Each row below holds a small network's activations on one input, seen along a few directions.
In each table, some parts of the input vary, and every possible input appears once, in random order.
Descriptions start from the smaller parts, as in this example, which fits no table here: one of 2 separate values, together with either a single point or one of 11 places along a line or (one of 5 places around a ring, together with one of 6 places along a line).
Shared parts are said once, and a part with two or three values counts as separate values.
In the rows, 128 means zero.

Other details of the inputs vary at random and push rows far along two fixed directions, the same in every table; ignore that.

Rows:
row 1: [129 137 131 132 126 135 128 131 130 127 139 126 136 126 122]
row 2: [131 129 141 133 126 131 132 126 129 123 133 131 135 125 121]
row 3: [128 122 125 130 127 136 132 119 128 126 133 127 121 123 122]
row 4: [123 135 123 123 135 134 133 117 131 123 131 125 131 126 130]
row 5: [132 135 141 128 122 126 126 133 130 128 139 139 131 129 124]
row 6: [127 127 131 131 123 131 134 124 125 134 135 128 124 126 119]
row 7: [128 134 126 132 134 133 134 117 127 124 130 128 136 127 125]
row 8: [124 132 125 136 132 125 137 124 130 130 125 142 123 125 124]
row 9: [124 132 126 129 134 133 132 127 124 123 130 138 124 129 142]
row 10: [127 128 128 131 122 140 123 131 130 132 140 131 124 122 122]
row 11: [129 131 136 134 133 132 133 119 129 123 127 135 135 127 124]
row 12: [132 124 133 124 128 133 137 122 134 121 131 126 126 123 137]
row 13: [127 130 128 132 132 124 139 120 129 130 126 138 125 121 122]
row 14: [148 135 104 137  97 105  91 151  89 123  51  94 132 127 138]
row 15: [116 129 121 136 130 137 126 119 131 129 132 130 119 122 132]
row 16: [132 128 138 127 127 121 135 121 128 123 133 136 128 131 124]
row 17: [124 137 124 136 134 134 132 120 129 124 130 132 134 132 127]
row 18: [126 132 131 133 120 133 129 131 127 136 139 131 125 126 120]
row 19: [126 134 133 139 132 133 131 122 130 123 127 139 133 131 126]
row 20: [139 137  96 145  96 110  80 141  94 131  48  91 130 119 132]
row 21: [128 135 136 127 132 130 127 139 122 132 141 128 123 128 133]
row 22: [131 129 136 124 124 137 128 135 136 127 137 129 130 122 137]
row 23: [150 143 113 148  89 109  80 158  96 128  53  98 144 128 122]
row 24: [115  35 103  76 162  62 107 182 170 160 130 132 154 190 120]
row 25: [129 138 129 130 136 124 130 126 126 130 133 139 122 136 132]
row 26: [128 130 135 119 127 137 131 125 136 127 133 120 127 125 131]
row 27: [133 126 136 124 126 135 133 127 134 124 134 126 128 121 137]
row 28: [125 130 126 122 131 132 136 120 131 120 133 120 129 128 127]
row 29: [128 131 133 132 123 125 133 135 131 133 135 136 126 120 119]
row 30: [126 133 129 121 128 134 132 124 131 123 136 121 131 125 127]
row 31: [129 129 133 126 136 127 136 127 120 126 135 125 120 130 133]
row 32: [120 137 121 127 134 136 132 120 133 123 130 129 129 131 132]
row 33: [127 124 128 132 125 129 138 120 125 131 132 127 122 128 119]
row 34: [131 133 136 128 130 124 131 119 127 125 130 140 131 130 127]
row 35: [127 128 128 125 135 131 134 125 123 124 130 134 126 125 140]
row 36: [128 123 128 129 125 137 128 124 128 130 136 128 123 122 121]
row 37: [123 128 120 135 130 139 127 121 129 129 130 136 121 128 126]
row 38: [129 127 134 124 129 131 133 131 123 124 136 130 126 123 137]
row 39: [127 135 133 132 130 124 130 122 129 125 129 144 129 135 129]
row 40: [130 130 129 131 131 131 137 119 128 121 133 123 133 128 122]
row 41: [125 137 129 123 126 136 128 131 133 126 140 124 132 125 127]
row 42: [130 128 133 131 126 124 138 127 128 130 131 133 125 119 119]
row 43: [126 134 135 121 125 139 127 132 138 130 137 123 128 125 131]
row 44: [133 138 137 126 128 125 125 136 126 133 143 134 125 130 127]
row 45: [122 132 123 137 129 133 133 120 126 134 129 137 122 132 124]
row 46: [131 127 138 134 129 130 136 121 129 120 130 130 133 127 121]
row 47: [125 129 126 132 129 131 135 118 125 134 130 133 124 127 122]
row 48: [122 122 125 131 127 133 130 118 130 126 135 121 119 118 128]
row 49: [122 124 128 130 125 134 126 123 130 129 137 122 121 116 127]
row 50: [128 128 132 120 130 135 135 120 137 124 130 120 125 127 131]
row 51: [126 126 123 130 131 138 129 117 128 129 131 132 123 123 124]
row 52: [125 132 130 121 133 137 132 118 136 127 127 125 127 126 134]
row 53: [130 127 130 124 132 135 134 121 134 124 128 131 129 123 140]
row 54: [124 135 128 131 140 130 131 128 122 128 132 134 121 134 137]
row 55: [120 129 128 132 122 137 122 130 132 132 141 125 122 116 128]
row 56: [127 130 128 129 132 136 132 124 136 124 128 134 127 127 142]
row 57: [115  30 112  77 150  63 107 185 174 155 132 133 161 187 114]
row 58: [127 133 131 127 140 128 133 125 120 129 132 130 123 130 135]
row 59: [134 132 134 126 133 121 134 125 124 127 136 130 122 132 127]
row 60: [129 130 136 125 134 128 132 131 120 129 138 126 123 128 133]
row 61: [128 130 134 125 126 133 128 138 125 126 140 133 127 123 137]
row 62: [130 132 132 131 128 133 133 124 128 124 136 124 135 126 122]
row 63: [154 146 109 139  94  98  83 154  88 132  55  94 132 130 129]
row 64: [129 125 130 131 128 122 142 123 129 127 129 133 123 121 119]
row 65: [122 135 128 125 133 139 131 121 138 127 127 129 125 131 136]
Each input here is: one of 5 places along a line, together with either one of 4 places along a line or one of 9 places around a ring.
Changing only the place on the line of 5 turns row 42 into row 29. The same change can be made to row 2. Which row results? -> row 23
Changing only the place on the line of 5 turns row 21 into row 58. The same change can be made to row 18. Which row results? -> row 47
Which other rows agree with row 17 in the place on the line of 5? List them by row number. -> row 8, row 9, row 15, row 19, row 25, row 32, row 37, row 39, row 45, row 54, row 56, row 65
A walk changes only the place on the line of 5. It starts at row 39 and steps to row 34. List the rest of the walk in order. -> row 16, row 57, row 5
Which other rows agree with row 3 in the place on the line of 5? List them by row number. -> row 12, row 14, row 16, row 28, row 31, row 33, row 40, row 46, row 48, row 50, row 59, row 64
Which other rows does row 13 become when the place on the line of 4 takes its other values? List them by row number. -> row 20, row 47, row 51

Rows:
row 66: [145 125 129 135 118  97 107 148 120 129  79 143 145 145 124]
row 67: [123  76 144 107 147  92 143 152 156 132 150 158 147 157 124]
row 68: [ 93  39 119  92 175 113 152 141 180 145 196 158 126 167 125]
row 69: [147 154 132 136 113 146 124 108 121 119 110 101 127 121 134]
row 70: [138 131 129 129 108 103  91 176 108 142 115 117 146 143 112]
row 71: [138 140 130 138 133 100 123 144 117 142 131 148 132 152 108]
row 72: [122 130 103 133 130 107  96 136 119 136  84 125 125 140 143]
row 73: [128 156 121 142 125 130 121 117 106 114 111 127 108 110 147]
row 74: [117 115 116 124 128 117 130 115 131 121 119 125 139 129 116]
row 75: [ 99  49 130  77 182 104 145 142 177 149 194 149 131 152 138]
row 76: [141 111 117 121 127 114 112 134 116 122  88  94 142 139 130]
row 77: [125 145 121 152 105 152 123 132 122 130 120 115 130 102 123]
row 78: [101  39 129  87 173 121 154 136 174 151 204 155 126 156 126]
row 79: [134 141 126 137 106 149 118 120 116 129 121 119 102 115 131]
row 80: [135 125 106 133 132 116 106 126 123 126  77 112 144 153 128]
row 81: [127 110 110 125 106 115 110 149 132 146  89 103 128 128 116]
row 82: [119 208 181 148 136 204 183  52 126 111 215 158  80  70 153]
row 83: [109 169 156 143 155 181 189  49 150 114 205 176 117 102 121]
row 84: [132 118 153 117 148 109 144 140 128 138 179 145 124 139 108]
row 85: [131 165 141 134 114 160 146  87 133 110 146 126 115  98 117]
row 86: [155 153 154 136 100 127 131 128 120 121 118 134 127 113 130]
row 87: [128 135 102 122 132 115 112 142 117 129  76 121 136 147 142]
row 88: [149 136 131 126 104  95 101 162 107 148 110 115 130 143 110]
row 89: [124 125 110 125 114 120  85 154 120 137 100 106 135 124 147]
row 90: [103  67 130  67 171 118 155 150 193 142 187 139 132 165 134]
row 91: [148 123 132 130 102 110  99 168 125 125  99 127 153 130 130]
row 92: [142 164 125 131 121 143 136 117  99 113 105 109 119 107 148]
row 93: [126 116  98 138 122 119  98 136 114 139  83 128 123 146 129]
row 94: [110 176 166 128 149 199 181  90 144 107 211 152 114  96 149]
row 95: [130 155 108 162 111 132 118 120 108 132  73 123 121 115 119]
row 96: [125 178 162 149 135 193 158  82 135 101 183 132 122  99 137]
row 97: [155 117 136 127 112  95 112 153 113 123  89 124 139 128 127]
row 98: [141 149 121 142 111 136 129  98 110 114 112 109 127  99 120]
row 99: [ 93  53 125  83 164 120 140 143 202 137 200 144 155 153 109]
row 100: [127 104 111 130 119 110 119 143 122 140  93 106 127 121 115]
row 101: [143 210 150 173 113 181 153  64  83  89 118 117 112  89 141]
row 102: [130 127 104 123 126 110 117 145 114 122  84 106 133 141 145]
row 103: [114 112 117 137 127 124 138 129 126 134 116 127 127 124 119]
row 104: [127 141 123 145 108 158 111 130 115 127 127 121 119 113 136]
row 105: [144 133 123 137 116  86 108 160  98 134 105 123 134 147 111]
Changing only one part turns row 71 into row 105. The same change can be made to row 66. Which row results? -> row 67
Changing only one part turns row 104 into row 93. The same change can be made to row 96. Which row results? -> row 80
What do these inputs look like to the network? -> one of 5 places along a line, together with either one of 2 separate values or one of 6 places around a ring
A walk changes only the place on the line of 5. It starts at row 99 and steps to row 85. List the rest of the walk in order. -> row 98, row 74, row 83
A walk changes only the place on the ring of 6. It starts at row 103 and steps to row 74. List the rest of the walk in order. -> row 101, row 102, row 73, row 68
A walk changes only the place on the ring of 6. It starts at row 79 and steps to row 81. List the rest of the walk in order. -> row 85, row 69, row 90, row 82
